A small network was shown many inputs. Here are its activations along a few directions, one row for each input.
Each table varies a few parts of the input and shows all the possible inputs, shuffled.
Descriptions start from the smaller parts, as in this example, which fits no table here: one of 2 separate values, together with either a single point or one of 11 places around a ring or (one of 6 places along a line, together with one of 8 places around a ring).
Shared parts are said once, and a part with two or three values counts as separate values.

Other details of the inputs shift rows strongly along two fixed directions, in all tables alike. That doesn't count.

Rows:
r1: [-7 -6  6  9 -7 -8 -2  1 -2  0 -4]
r2: [ 3 -6 -6  9  5  5  3  4 -6  3  2]
r3: [ -2  -1   4   4   5 -11  -3   5  -1   6  -1]
r4: [ -3   3   1  -2 -10  -9  -2   2   9 -13   7]
r5: [-33   9  13  -9 -24 -75 -22   6   4 -22  -8]
r6: [ 10 -11 -21  15 -23  39  13  -9   7 -18  22]
r7: [ -4   8  -2 -11  -4  -9  -4  -5   7 -10   0]
r8: [ 11 -13 -19  14 -22  39  10  -5  10 -18  23]
r9: [ 10 -22 -20  27 -15  38  13  -8  -5  -3  21]
r10: [  1   0  -6  -3 -10   9   5  -2   9 -13   5]
r11: [  0 -12  -5   9  -2   9   4   1  -3   3   4]
r12: [ -5   3  -4  -8 -13  -9  -4  -4   6 -12   5]
r13: [ 19  29  19 -33  53  19   4  -3   2  34 -24]
r14: [  9 -21 -26  28 -14  38  14  -7  -9  -3  18]
r15: [ 6 -4  1  8 -2  7  2 -1 -5  3  3]
r16: [ 11 -11 -20  12 -25  39  11  -8   7 -17  23]
r17: [ 19  24  17 -32  49  23   7   4   0  30 -22]
r18: [-11  -8  -7   7  -3 -10  -1   1  -9   0  -2]
r19: [ -1  -4   9  11  -7 -10  -2   1  -4   1   2]
r20: [ -2   4  -5 -10  -8   8   1  -4   8 -10   3]
r21: [ 21  29  25 -30  53  19   7   5   4  33 -21]
r22: [-18   0   6   0  -2 -49 -15  10  -8   0 -10]
r23: [-3 -7 -5  5  2  7  2 -2 -4  4  0]
r24: [ 18  38  16 -52  47  18   4   3  11  20 -18]
r25: [-24   0  21   7 -17 -76 -26  16  -4  -8 -11]
r26: [ -8  -7  -8   7  -2 -12  -3  -1  -9   1  -1]
r27: [-1 -6 -1  6 -1 10  1 -1 -4  1 -3]
r28: [-19   0   8  -1  -5 -49 -15   3  -6   1  -8]
r29: [-2  0  3  2  2 -9 -5 -1 -5  3 -6]
r30: [ 4 -7  5 10 -1 10  2  1  0  3  0]
Each input here is: one of 5 places around a ring, together with either one of 2 separate values or one of 4 places along a line.
Change only the place on the ring of 5 in r4. List by row number the other rows that result.
> r5, r6, r7, r10
Start at r23 and move only the place on the ring of 5, one step at a time. The first step leads to r28. Which rows follow, in order?
> r9, r3, r11

Rows:
r31: [31 -5 -6  0 40 80 26  1 -3 28 -5]
r32: [-30   6  -1  -7   1 -85 -23   9 -15   3  -8]
r33: [ 21  22  10 -36  62  46  12  -6  -4  44 -27]
r34: [ 23  20  17 -30  63  47  14  -4  -5  45 -28]
r35: [-27  21  15 -23 -19 -76 -26  -1   3 -15 -11]
r36: [ -8  -2   0  -6 -17  -9  -5   5  14 -22   4]
r37: [ -1  59  34 -80  60 -25 -11   2  13  27 -42]
r38: [-24  -6  18  14 -12 -75 -19  19 -11  -1  -9]
r39: [ -5 -34 -35  31 -54  36   8  -5  11 -41  31]
r40: [  5  30   3 -50  35  11   2   5  13   7 -17]
r41: [-23 -45 -41  44 -41   1   1  -1 -10 -26  19]
r42: [ -5 -22 -14  27 -24   2  -1 -11 -14  -2  10]
r43: [-38  12   8 -16   9 -95 -23  18 -13   4 -20]
r44: [  9  45  32 -58  46  -7  -2  12  21  13 -26]
r45: [-34 -17 -17  19 -28 -55 -16  -6 -17 -10   1]
r46: [ 38   7 -28 -11  14  89  25 -15  11   2  24]
r47: [ -6  -7 -13  11  -4 -19  -4   1 -14   2   8]
r48: [ -7 -26 -19  22 -47  25   6 -13  10 -33  21]
r49: [  2  33  15 -43  54 -14  -4  -4 -13  37 -30]
r50: [  3   8   2  -1 -20 -14  -3   1  12 -18  17]
r51: [ 11 -47 -14  72 -38  25   8  -1 -12  -8  29]
r52: [ 16  34  23 -44  29  14   3   6  25   4 -14]
r53: [-24  22   7 -23 -14 -79 -24   9   2 -16  -1]
r54: [-27 -21   0  23 -28 -53 -18  13  -9 -11  -2]
r55: [-22  21  26 -19 -15 -77 -22  16  14 -19  -6]
r56: [-19 -13  -9   8  -6 -13  -5  -5 -12   0  -6]
r57: [-27  27  38 -28 -15 -83 -27   6  18 -17 -20]
r58: [ -9 -47 -11  63 -44   3   0   7  -9 -17  16]
r59: [  0 -44 -32  54 -42  28  10  -1  -9 -18  30]
r60: [  9  30  30 -35  53 -14  -4   0 -11  41 -32]
r61: [-19 -39 -39  35 -29  19   6 -14 -12 -14  14]
r62: [ 28  12  -6 -14   8  68  21 -18  13   0  11]
r63: [ 36   1 -16  -2  36  73  22  -8  -7  29  10]
r64: [ 26  -7   1  15  23  60  18 -12 -12  27   0]
r65: [ 36  41  17 -46  45  49  16   1  25  14  -7]
r66: [  0 -32   5  48 -16   5   0  11  -7  -1   1]
r67: [  1 -29 -29  33 -58  33   9 -19   5 -37  33]
r68: [-10   1   7  -4 -22  -8  -4  -5  15 -20   3]
r69: [  7  31  51 -31  68 -20  -8   9  -7  50 -47]
r70: [ 32   9 -15 -11  11  63  19 -10  11  -1  19]
r71: [  4 -46 -19  67 -39  29  11   4 -10 -13  27]
r72: [ 12 -23 -23  37 -59  30   9 -10  16 -39  44]
r73: [ -8  -7 -22   5 -33   5   1 -15   2 -25  17]
r74: [-31  -3   4   6 -12 -75 -19  16 -13  -6  -7]
r75: [ 29  26  -8 -37  38  63  19  -3  14  11   1]
r76: [-19   4  24   4  -2 -85 -25  15 -13   7 -10]
r77: [ 35  13 -11 -22  26  80  25  -5  15   4  10]
r78: [ 21 -10   2  14  26  64  18  -8  -7  27  -6]
r79: [ 42 -10 -10  21  29  86  27  -6  -8  28  15]
r80: [-20   6  43  10   8 -92 -26  27 -10  13 -25]
r81: [-27  -3  -9   1 -37 -51 -14   8   5 -31  11]
r82: [-21 -30 -31  26 -59   7   0 -13   6 -41  24]
r83: [ 14  64  45 -72  51 -22  -7  -2  17  23 -32]
r84: [-17 -21  19  42 -27 -52 -18   3 -16  -1  -4]
r85: [ 17  -8 -22  -1  28  62  19  -2  -6  14  -1]
The inputs of r65 and r57 match in every part but one. If r55 is changed in the same way as r65 into r57, which row does it become?
> r68
The inputs of r72 and r52 match in every part but one. If r32 is changed in the same way as r72 into r52, which row does it become?
> r41
What do these inputs look like to the network?
> one of 5 places around a ring, together with either one of 5 places along a line or one of 6 places along a line
Change only the place on the line of 5 in r44. List by row number the other rows that result.
> r36, r39, r40, r52
Change only the place on the line of 5 in r35. List by row number the other rows that result.
> r62, r67, r73, r83
Change only the place on the ring of 5 in r60. List by row number the other rows that result.
> r31, r34, r38, r76
Change only the place on the line of 6 in r71. List by row number the other rows that result.
> r38, r43, r59, r74, r80
